Each row below is a small network's average activation on inputs in which a field has the value named, seen along a few directions.
Related values have similar rows: they may be neighbours, one step apart, or belong to one group.
Random noise pushes rows far along 3 fixed directions. That doesn't count. These rows show it; they differ only by the noise:
[ -64  432 -270  240  163 -400 -319   20   25 -453  480 -191 -151   94
   78  470  403  -50]
[ 194 -222  113 -200  168  -16  123   28 -261 -117  -45  349 -179  -82
  283 -301 -285  -56]
[ -95   -6 -161 -151  201  146 -119   20 -335   50  193  -30   82 -152
  -94 -205 -110  216]
[ 134   -3  -47  -24  198 -209  -38   46 -267 -266  183   84 -135  -23
  286  -32   26  -43]
[ 127  131   74   34   70 -264  -24  -18  232 -395   76  378 -405   95
  212  191  -64 -252]


Values of Lut:
f9: [ 455 -193  414   60  -59 -147  188   93  149 -100 -288   -4 -226   57
  275   48  197 -255]
f3: [-368  381 -155   96  -92  225 -487 -246  405  566  -42  -23   86  -36
 -856  239  -63  137]
f2: [ 178   80   57   40   59 -199 -254   33 -167  158 -185 -183  105  -79
   49  168  116 -193]
f6: [ 136 -125   -8   63  231 -149  -22  -17 -319  188   88   38 -113  -47
  136 -156  -66    4]
f17: [-186  -34 -218 -177  -11    1   65   88 -222   -4  158   64   87  -56
  122 -196 -295  144]
f20: [-216  202 -450  140  -64 -428  -64   38  -80 -451  357 -198    5  194
  295  361  351  -41]
f1: [  67 -126  276   28 -198  158  187  -52  411  188 -179  217   13  177
 -336  -70  122  -80]
f5: [-406   75  -78 -260   81  766  -32   15  147  464  -10  -21  128 -156
 -566 -116 -547  345]
f11: [-122  317 -527  273   92 -284 -332  102 -274 -192  488 -391  107   48
  199  368  365   93]
f12: [ 214 -451  246 -137  -12  -73   46 -153 -444  357 -353  217   74 -118
  103 -548 -145  -77]
f19: [  66 -327  306 -243  -50  230  178 -160  -95  549 -642  154  232 -196
 -150 -494 -230  -39]
f10: [ 322 -162  169 -179   54 -140  421  192  -16 -265  -51  330  -80  285
  443  -54 -376  -26]
f7: [  90 -231  241   69 -230   95  353 -164  357 -250 -298  278 -204   72
  158 -123  -65 -244]
f4: [-282 -115  -59  167  -58  232 -182  -72 -195  329  -67 -127  221 -262
 -322 -302  172  170]
f15: [ 221 -396  215 -331  -41  165  450  245 -300 -159 -210  -71   83   -2
  432 -380 -329   48]
f14: [ 259  -12  345 -136 -162  272   72    4  437  103 -228  460 -221   53
  -16  270 -270 -136]
f18: [  63   37  339    7 -242  199  -85  -31  373  330 -419   63   50  -53
 -331  -48 -165 -180]
f13: [ 171 -130  103   -5  -77  135  361   91  230  -71 -148    1  -86  -29
  155   -7  -38  -56]
f16: [-349   -1 -127 -151 -157  294  182   33   -8   15  164 -335  317   56
 -321 -108   60  363]
f8: [-177  -18 -359  256  235 -266  -95  -67 -462 -218  404 -552  265  -80
  253    0  522  228]
A value of Lut combines one of 5 hidden first parts with one of 4 second parts; all combinations occur once.
Changing only the second part turns f7 into f16. f13 has the same second part as f7; what does that change turn f13 into?
> f15
Changing only the second part turns f8 into f20. f11 has the same second part as f8; what does that change turn f11 into?
> f17
Changing only the second part turns f18 into f9. f3 has the same second part as f18; what does that change turn f3 into?
> f6
Changing only the second part turns f2 into f14. f19 has the same second part as f2; what does that change turn f19 into?
> f1
